These are the activations of a small network on made-up records, seen along a few directions, one row for each record.
After each row come some of the record's fields: KIPO, PALUZ, ZESO.
A field that a record lacks is written absent.
In the rows, zero is written as 100.
104	132	71	134	80	94	58	114	99	104	123	90	93	58	81	63	65	94	65	61	98	102	64	104	137 => {KIPO: gep, PALUZ: gisa, ZESO: gote}
39	144	124	103	104	93	62	96	150	149	69	121	119	95	138	88	116	116	115	50	107	171	81	65	81 => {KIPO: absent, PALUZ: gisa, ZESO: absent}
100	104	113	97	126	146	66	102	118	143	66	96	177	95	72	111	44	63	100	141	88	66	149	96	84 => {KIPO: logeb, PALUZ: radub, ZESO: absent}
48	83	80	56	112	106	116	103	87	80	110	117	120	163	111	156	131	88	99	79	136	103	95	123	106 => {KIPO: absent, PALUZ: kupar, ZESO: kituf}
37	89	77	88	120	99	117	80	155	100	110	91	87	135	122	94	126	122	80	67	133	96	117	122	101 => {KIPO: absent, PALUZ: gisa, ZESO: kituf}
62	65	125	126	114	116	131	59	119	52	136	94	84	139	95	132	160	96	110	89	108	90	95	116	84 => {KIPO: absent, PALUZ: zeru, ZESO: kituf}
153	124	89	110	98	141	103	78	63	79	135	102	102	110	63	64	79	110	99	118	108	55	54	99	95 => {KIPO: vir, PALUZ: kupar, ZESO: gote}
37	98	104	91	79	141	124	106	108	102	142	87	76	93	91	106	53	94	80	82	90	65	112	127	127 => {KIPO: logeb, PALUZ: gisa, ZESO: nifu}
120	45	138	102	69	79	136	65	140	88	137	89	118	101	126	43	149	149	135	93	128	45	98	63	73 => {KIPO: absent, PALUZ: radub, ZESO: nifu}
107	106	62	95	135	122	111	78	101	111	61	109	95	118	59	123	100	66	130	96	122	79	78	158	72 => {KIPO: kar, PALUZ: kupar, ZESO: nuveg}
67	88	78	98	90	78	121	101	154	102	118	70	86	101	142	72	104	126	95	68	147	106	92	126	109 => {KIPO: absent, PALUZ: gisa, ZESO: nifu}
123	124	104	106	73	71	95	134	114	95	91	128	128	79	96	91	68	120	123	116	50	55	128	122	103 => {KIPO: tenug, PALUZ: radub, ZESO: gote}
112	125	76	90	89	67	106	90	115	110	84	124	130	89	94	104	69	117	63	100	78	57	113	101	109 => {KIPO: kar, PALUZ: radub, ZESO: gote}
42	145	119	98	88	78	133	95	132	88	132	101	101	27	103	103	113	101	130	97	61	62	116	117	116 => {KIPO: logeb, PALUZ: gisa, ZESO: gote}
68	75	102	99	126	123	128	105	96	80	117	110	110	108	87	151	88	83	151	113	70	84	100	138	130 => {KIPO: logeb, PALUZ: kupar, ZESO: kituf}
143	137	101	133	106	158	109	100	113	86	112	108	72	121	89	83	74	128	86	91	122	67	79	106	99 => {KIPO: vir, PALUZ: zeru, ZESO: gote}
125	78	40	102	113	94	115	83	60	97	83	72	59	70	73	99	98	69	82	141	91	89	84	90	85 => {KIPO: kar, PALUZ: kupar, ZESO: gote}
94	67	89	101	115	54	49	104	127	70	93	103	126	81	122	116	85	101	89	74	117	110	102	77	119 => {KIPO: absent, PALUZ: radub, ZESO: nuveg}
149	111	83	156	127	169	97	106	117	77	110	121	78	129	79	96	91	98	103	85	97	98	99	111	102 => {KIPO: vir, PALUZ: zeru, ZESO: nuveg}
57	161	102	120	76	62	100	144	121	77	105	117	81	56	89	90	138	87	152	71	46	61	114	133	110 => {KIPO: tenug, PALUZ: gisa, ZESO: nuveg}
98	135	103	80	97	125	122	125	56	76	86	125	93	146	68	102	99	117	95	83	100	70	85	87	110 => {KIPO: vir, PALUZ: kupar, ZESO: nuveg}
66	104	98	112	116	140	95	102	133	114	120	80	60	63	95	87	65	118	88	122	101	73	121	92	121 => {KIPO: logeb, PALUZ: gisa, ZESO: gote}
111	99	57	107	80	86	129	64	61	79	150	98	110	102	81	104	88	76	94	112	82	54	45	137	122 => {KIPO: kar, PALUZ: kupar, ZESO: nifu}
118	141	144	86	111	67	64	42	47	94	89	123	158	66	104	108	108	54	129	127	147	135	88	110	78 => {KIPO: absent, PALUZ: kupar, ZESO: absent}
81	87	122	101	100	108	160	97	85	95	130	106	74	87	124	145	77	107	110	99	56	96	139	129	118 => {KIPO: logeb, PALUZ: zeru, ZESO: nifu}
118	136	126	72	87	90	92	88	85	141	48	127	129	91	72	110	73	67	43	121	102	68	163	98	81 => {KIPO: kar, PALUZ: radub, ZESO: absent}
76	151	144	121	139	103	120	115	123	163	72	139	82	100	91	159	103	114	118	129	73	143	144	69	96 => {KIPO: logeb, PALUZ: zeru, ZESO: absent}
109	127	99	127	99	66	121	50	96	96	98	97	67	52	69	108	127	74	103	110	101	61	79	149	64 => {KIPO: kar, PALUZ: zeru, ZESO: gote}
120	135	77	91	109	63	120	62	79	75	129	123	133	72	75	115	121	74	125	108	72	59	55	143	114 => {KIPO: kar, PALUZ: kupar, ZESO: gote}
98	130	77	122	99	108	31	117	94	140	47	57	71	45	96	71	87	38	75	81	88	133	119	69	106 => {KIPO: gep, PALUZ: gisa, ZESO: absent}
106	133	83	91	95	110	99	65	101	98	136	122	97	74	108	70	59	87	59	92	72	78	99	140	116 => {KIPO: kar, PALUZ: gisa, ZESO: gote}
135	149	104	73	79	97	143	98	60	68	111	115	114	95	100	82	107	113	109	107	74	55	67	85	103 => {KIPO: vir, PALUZ: kupar, ZESO: gote}
76	94	97	87	84	118	146	113	82	83	45	95	51	130	65	129	162	68	153	72	113	61	96	109	59 => {KIPO: vir, PALUZ: kupar, ZESO: kituf}
111	89	74	108	61	89	107	85	43	90	136	89	108	106	85	107	93	78	122	64	99	78	53	133	138 => {KIPO: gep, PALUZ: kupar, ZESO: nifu}
68	97	106	103	93	66	151	65	100	95	131	74	78	115	137	127	144	125	75	90	136	81	97	111	87 => {KIPO: absent, PALUZ: zeru, ZESO: nifu}
53	121	98	113	92	89	125	105	86	111	96	120	66	141	80	166	126	76	92	53	97	72	97	144	108 => {KIPO: kar, PALUZ: zeru, ZESO: kituf}
82	76	70	108	133	111	65	64	156	109	120	88	77	93	124	72	154	128	81	116	138	96	132	85	101 => {KIPO: absent, PALUZ: gisa, ZESO: nuveg}
122	117	111	63	51	88	118	117	93	88	77	119	96	113	125	84	69	138	63	106	73	48	126	48	108 => {KIPO: vir, PALUZ: radub, ZESO: gote}
102	115	115	60	79	92	93	122	91	96	99	83	125	111	124	101	77	139	87	109	121	143	59	63	107 => {KIPO: absent, PALUZ: kupar, ZESO: gote}
100	109	61	143	120	86	90	98	79	85	110	109	64	92	77	142	101	82	65	92	68	103	96	96	122 => {KIPO: kar, PALUZ: zeru, ZESO: nuveg}
81	132	131	149	114	48	86	103	115	87	72	104	81	38	81	123	108	61	86	123	157	165	96	88	77 => {KIPO: absent, PALUZ: zeru, ZESO: absent}
64	147	130	112	132	105	32	111	99	170	107	123	104	107	88	138	90	82	70	77	163	166	69	99	80 => {KIPO: absent, PALUZ: zeru, ZESO: absent}
75	39	73	95	112	58	28	108	100	80	89	82	116	102	101	125	87	84	73	65	102	129	103	63	118 => {KIPO: absent, PALUZ: radub, ZESO: nuveg}
85	112	70	60	126	106	112	115	134	95	57	108	140	74	108	62	119	65	23	118	100	162	151	97	71 => {KIPO: absent, PALUZ: gisa, ZESO: absent}
64	178	92	109	135	99	74	93	134	158	74	142	80	104	79	98	100	96	61	63	85	103	113	119	94 => {KIPO: kar, PALUZ: gisa, ZESO: absent}
75	147	119	130	120	133	39	172	82	154	103	126	116	106	52	84	114	38	97	88	73	93	145	116	87 => {KIPO: tenug, PALUZ: gisa, ZESO: absent}

Which values does each new row have?
89	55	59	100	97	74	88	86	119	55	143	70	94	76	142	85	82	71	94	65	90	139	104	111	130 => {KIPO: absent, PALUZ: gisa, ZESO: nifu}
66	126	168	90	79	61	66	52	77	114	74	101	120	58	131	51	109	74	87	88	83	178	106	55	85 => {KIPO: absent, PALUZ: gisa, ZESO: absent}
76	118	107	95	143	118	89	108	72	118	54	61	109	62	78	129	91	53	129	177	70	94	132	50	96 => {KIPO: logeb, PALUZ: kupar, ZESO: absent}
85	115	59	112	140	108	34	141	136	187	71	122	132	127	32	132	90	49	67	76	113	71	115	73	71 => {KIPO: kar, PALUZ: radub, ZESO: absent}
94	60	101	100	106	146	138	74	82	95	114	78	81	79	83	123	80	65	139	132	98	66	96	148	84 => {KIPO: logeb, PALUZ: kupar, ZESO: nifu}
109	120	77	126	82	103	80	133	57	77	130	101	92	94	64	106	62	102	117	129	85	63	74	111	121 => {KIPO: tenug, PALUZ: kupar, ZESO: gote}
69	171	114	162	141	114	27	163	114	152	83	122	71	126	39	77	91	51	102	83	98	91	110	96	91 => {KIPO: tenug, PALUZ: gisa, ZESO: absent}
84	103	85	105	77	73	146	87	56	101	113	99	55	121	115	136	96	102	61	80	71	76	106	117	117 => {KIPO: kar, PALUZ: zeru, ZESO: nifu}
83	66	115	82	112	78	113	67	117	49	118	136	151	110	102	103	114	103	95	86	63	103	135	69	84 => {KIPO: absent, PALUZ: radub, ZESO: nuveg}
138	133	97	112	94	102	85	119	91	112	100	106	88	96	104	95	54	116	72	80	101	120	75	111	135 => {KIPO: gep, PALUZ: zeru, ZESO: gote}
141	96	98	130	109	108	81	79	111	97	109	78	101	71	113	92	68	89	77	122	150	144	76	136	66 => {KIPO: absent, PALUZ: zeru, ZESO: gote}
97	55	57	122	88	114	101	41	94	134	138	87	40	99	103	72	140	98	88	104	90	65	135	114	118 => {KIPO: kar, PALUZ: gisa, ZESO: nifu}
89	145	69	125	105	89	76	68	110	94	139	113	99	64	71	77	78	75	65	87	72	79	73	128	115 => {KIPO: kar, PALUZ: gisa, ZESO: gote}
117	115	116	107	56	73	95	104	96	118	105	112	105	75	89	66	82	136	120	125	85	18	121	120	87 => {KIPO: tenug, PALUZ: radub, ZESO: gote}
78	38	114	56	75	91	84	119	119	97	95	111	126	143	130	133	98	101	117	29	103	136	133	89	107 => {KIPO: absent, PALUZ: radub, ZESO: kituf}
84	122	110	82	73	32	97	62	54	70	147	82	144	57	107	100	126	94	114	121	127	86	28	106	106 => {KIPO: absent, PALUZ: kupar, ZESO: gote}
127	96	101	121	72	119	122	127	86	79	128	114	71	116	122	97	42	103	106	111	72	73	98	154	121 => {KIPO: tenug, PALUZ: zeru, ZESO: nifu}
116	128	54	103	110	109	85	95	71	97	116	105	106	111	66	114	59	91	62	131	101	82	61	99	124 => {KIPO: kar, PALUZ: kupar, ZESO: gote}
92	48	96	81	121	149	126	83	115	51	135	99	100	162	98	127	130	94	121	107	111	99	95	114	85 => {KIPO: absent, PALUZ: kupar, ZESO: kituf}
137	137	91	139	118	107	57	124	144	145	36	80	87	74	86	65	91	25	103	104	94	156	136	85	110 => {KIPO: gep, PALUZ: gisa, ZESO: absent}
76	37	119	90	69	144	68	101	123	32	133	85	117	159	72	102	79	83	90	43	120	84	85	78	112 => {KIPO: absent, PALUZ: radub, ZESO: kituf}
93	103	118	63	156	121	110	95	68	84	94	159	164	107	85	127	184	42	117	125	81	142	127	39	58 => {KIPO: absent, PALUZ: kupar, ZESO: absent}
129	85	84	87	101	133	117	104	64	120	85	107	52	151	83	84	154	145	106	127	105	75	121	55	96 => {KIPO: vir, PALUZ: kupar, ZESO: nuveg}
